Each row below holds a small network's activations on one record, seen along a few directions.
Each row is followed by the record's values for the fields Datal, Mobas, Dalo, Lova.
A field that a record lacks is written absent.
Other fields move the rows too, some of them a lot.
In the rows, 500 means zero.
Strong random noise was added to every row along 11 fixed directions; ignore it. To show where, here is one row again and again, with new noise each time:
327,638,559,580,491,429,593,567,514,622,595,200,418,289,673,306,435,276,307,565,515,604,424
560,602,331,466,354,598,511,510,622,318,456,486,627,752,595,377,547,250,628,552,510,532,367
224,479,207,638,567,587,382,569,476,354,581,217,631,316,512,175,514,420,489,479,671,272,383
748,441,407,148,316,586,476,279,719,285,582,397,536,492,659,444,327,335,514,520,811,750,531
603,512,173,475,448,529,410,652,154,416,403,778,515,386,292,488,667,420,558,526,302,377,182
848,522,538,370,518,554,591,297,732,579,585,589,503,668,526,724,604,575,431,904,576,490,497
583,427,419,547,613,435,515,397,759,616,450,309,554,505,391,464,559,525,342,861,437,487,284
314,214,504,498,768,542,503,357,557,596,518,305,658,498,707,681,332,713,434,627,491,576,706
393,541,518,496,535,538,524,345,761,422,676,228,575,479,669,342,460,476,448,646,841,418,584
750,591,556,318,466,442,626,533,474,454,597,462,537,634,839,706,265,475,301,819,573,424,577
447,211,504,481,431,534,450,264,636,649,528,694,365,807,700,886,594,685,479,550,529,813,650
658,651,370,385,439,668,495,580,431,475,575,526,632,602,762,610,455,418,558,500,632,413,656
488,742,551,366,534,359,506,527,410,494,464,511,626,196,447,332,463,444,551,453,658,391,474

478,453,302,500,640,528,380,560,276,533,688,455,526,210,568,580,471,740,322,619,760,117,581
(Datal m5; Mobas k1; Dalo f1; Lova h2)
574,439,591,315,504,389,539,355,526,545,393,550,409,258,277,412,511,374,536,434,384,818,342
(Datal m3; Mobas k1; Dalo f1; Lova h2)
718,629,379,440,487,505,464,613,514,418,486,545,636,712,585,596,458,546,486,643,606,174,522
(Datal m3; Mobas k1; Dalo f1; Lova h2)
546,558,304,540,522,597,394,767,362,681,532,383,527,485,749,688,376,523,391,321,433,511,671
(Datal m3; Mobas k1; Dalo f2; Lova h2)
753,701,518,420,557,773,663,534,541,362,726,366,627,591,671,484,442,342,548,673,581,348,653
(Datal m5; Mobas absent; Dalo f2; Lova h1)
588,434,466,485,480,370,492,546,492,388,451,443,408,501,314,372,449,442,353,670,450,362,264
(Datal m3; Mobas absent; Dalo f1; Lova h1)
257,389,532,498,532,458,412,353,535,468,646,462,472,357,617,498,453,690,475,390,823,486,695
(Datal m6; Mobas k1; Dalo f2; Lova h2)
673,544,427,269,302,371,400,509,587,522,402,549,465,611,563,530,411,380,495,389,624,713,473
(Datal m5; Mobas absent; Dalo f1; Lova h2)
524,627,369,555,479,575,506,582,523,554,581,333,441,306,467,304,577,289,472,473,445,591,353
(Datal m4; Mobas k1; Dalo f2; Lova h2)
501,483,211,542,300,654,390,667,306,488,666,365,309,322,634,402,500,328,335,390,610,458,412
(Datal m1; Mobas k1; Dalo f1; Lova h2)
842,337,318,285,233,357,262,350,695,454,352,686,366,568,205,504,595,589,469,495,756,536,296
(Datal m4; Mobas absent; Dalo f1; Lova h1)
582,417,256,494,529,809,473,493,438,219,606,414,614,459,438,332,515,397,606,508,552,288,473
(Datal m6; Mobas k1; Dalo f1; Lova h1)
534,453,728,502,619,387,473,247,821,659,475,636,448,598,246,625,681,786,560,555,614,528,609
(Datal m3; Mobas absent; Dalo f2; Lova h1)
364,517,748,476,543,436,607,380,719,448,417,396,573,541,529,397,388,408,621,360,402,806,586
(Datal m3; Mobas k1; Dalo f2; Lova h1)
576,621,520,344,478,564,507,511,496,411,354,457,764,418,481,352,388,383,710,318,571,455,584
(Datal m1; Mobas k1; Dalo f1; Lova h1)
459,528,511,719,471,425,503,676,355,948,437,511,233,276,429,637,635,486,264,422,141,773,370
(Datal m2; Mobas k2; Dalo f2; Lova h1)
647,615,460,334,504,576,420,498,433,621,571,517,532,219,553,560,471,568,548,333,714,517,686
(Datal m4; Mobas k2; Dalo f2; Lova h2)
632,339,514,465,387,580,419,333,715,809,478,497,269,530,405,593,670,479,474,405,547,852,543
(Datal m4; Mobas absent; Dalo f1; Lova h1)
719,516,376,444,349,461,455,639,523,551,550,331,311,449,526,440,404,333,270,557,504,572,359
(Datal m4; Mobas absent; Dalo f2; Lova h1)
800,267,329,319,533,763,436,361,500,440,451,535,602,462,424,618,456,570,603,500,472,579,572
(Datal m4; Mobas k2; Dalo f1; Lova h1)
354,474,528,561,425,317,413,457,676,448,458,365,450,455,427,335,461,567,409,388,677,486,453
(Datal m2; Mobas k1; Dalo f1; Lova h1)
799,587,448,348,463,459,549,529,499,461,367,571,531,441,317,463,498,344,509,602,308,585,259
(Datal m3; Mobas k1; Dalo f2; Lova h2)
491,474,415,472,313,493,437,588,447,315,386,571,581,715,665,522,374,459,580,355,505,529,515
(Datal m4; Mobas k2; Dalo f2; Lova h1)
557,607,740,420,597,521,682,358,624,489,494,410,627,363,476,405,446,422,565,599,475,601,552
(Datal m5; Mobas k1; Dalo f2; Lova h1)
501,567,412,511,430,387,381,713,501,651,373,531,473,716,591,613,449,457,494,299,401,594,543
(Datal m3; Mobas absent; Dalo f2; Lova h2)
638,623,591,491,424,627,688,424,562,449,612,487,405,414,451,381,613,240,508,622,374,700,359
(Datal m5; Mobas k1; Dalo f2; Lova h1)
758,719,534,327,447,523,474,456,551,285,601,591,612,399,444,446,466,598,563,510,872,179,614
(Datal m3; Mobas k2; Dalo f2; Lova h1)
390,464,556,462,618,520,526,415,428,264,653,489,556,349,389,334,485,562,571,549,695,242,523
(Datal m1; Mobas absent; Dalo f2; Lova h1)
485,567,453,462,445,686,607,536,454,124,556,350,661,552,615,252,358,248,625,459,539,405,499
(Datal m2; Mobas k1; Dalo f1; Lova h1)
612,530,437,599,509,632,577,570,387,677,552,576,376,560,544,647,656,427,441,660,261,534,422
(Datal m4; Mobas k2; Dalo f1; Lova h2)
590,409,485,393,438,423,388,349,669,460,613,482,306,344,303,421,534,577,407,455,735,587,453
(Datal m6; Mobas absent; Dalo f2; Lova h1)
388,427,607,531,388,541,555,377,415,435,566,585,331,390,466,405,601,432,532,443,550,591,462
(Datal m4; Mobas k1; Dalo f1; Lova h1)
302,421,447,476,589,368,350,520,630,565,351,370,634,552,510,472,372,589,572,259,549,631,602
(Datal m2; Mobas absent; Dalo f2; Lova h2)
269,335,512,721,531,516,459,393,647,733,331,442,442,463,285,390,724,499,570,398,307,718,383
(Datal m4; Mobas k1; Dalo f1; Lova h1)

Here are new rows. What are their fields?
211,558,588,705,597,632,550,420,623,568,434,497,659,554,452,390,701,473,757,346,400,606,587
(Datal m5; Mobas k1; Dalo f2; Lova h1)
620,314,281,466,612,519,369,364,824,504,645,204,511,545,429,440,509,623,304,837,809,277,436
(Datal m5; Mobas absent; Dalo f1; Lova h2)
506,442,456,486,443,483,411,382,531,376,528,625,397,424,193,319,694,527,590,507,669,378,336
(Datal m4; Mobas absent; Dalo f2; Lova h1)
575,544,820,481,617,515,685,381,604,592,527,642,458,726,474,665,578,526,591,653,366,565,637
(Datal m3; Mobas absent; Dalo f2; Lova h1)
766,551,768,222,508,521,663,336,556,494,564,551,434,465,476,562,404,411,531,572,558,675,628
(Datal m2; Mobas absent; Dalo f1; Lova h1)
491,503,467,566,487,527,493,561,441,502,558,389,390,428,384,314,574,406,443,588,543,316,373
(Datal m4; Mobas absent; Dalo f1; Lova h1)
100,419,464,679,530,197,459,653,225,430,467,578,353,469,411,384,522,527,382,495,359,394,257
(Datal m5; Mobas absent; Dalo f1; Lova h2)
395,475,460,651,617,585,565,472,619,409,567,383,549,604,396,363,615,448,548,625,394,458,398
(Datal m5; Mobas absent; Dalo f2; Lova h1)
304,596,495,681,500,631,489,600,383,550,595,407,445,334,513,352,605,433,513,299,563,381,581
(Datal m3; Mobas k1; Dalo f1; Lova h1)
532,318,570,387,467,576,572,416,386,416,592,368,417,337,660,504,299,465,386,539,553,598,577
(Datal m4; Mobas k1; Dalo f1; Lova h1)
675,515,366,514,664,610,504,622,268,682,499,653,476,410,308,633,686,514,537,612,230,416,390
(Datal m4; Mobas absent; Dalo f2; Lova h2)
398,554,632,731,566,531,540,419,560,707,609,598,315,363,304,521,816,618,466,542,452,499,470
(Datal m3; Mobas k2; Dalo f2; Lova h1)
581,546,469,448,492,305,363,679,414,809,388,553,391,480,478,661,473,575,368,380,500,479,545
(Datal m3; Mobas absent; Dalo f1; Lova h2)
261,304,366,621,531,605,437,504,326,421,636,303,404,128,454,303,474,505,382,428,562,439,424
(Datal m1; Mobas k1; Dalo f2; Lova h1)
402,488,512,610,554,763,527,527,553,703,517,284,527,538,597,435,570,346,611,351,443,613,674
(Datal m4; Mobas absent; Dalo f1; Lova h1)
773,533,342,443,361,592,405,574,428,429,443,749,498,670,410,628,610,536,572,439,519,330,489
(Datal m3; Mobas k1; Dalo f1; Lova h1)
484,310,616,361,530,505,602,428,358,320,554,380,535,428,762,560,151,525,390,582,534,545,650
(Datal m4; Mobas k2; Dalo f1; Lova h1)
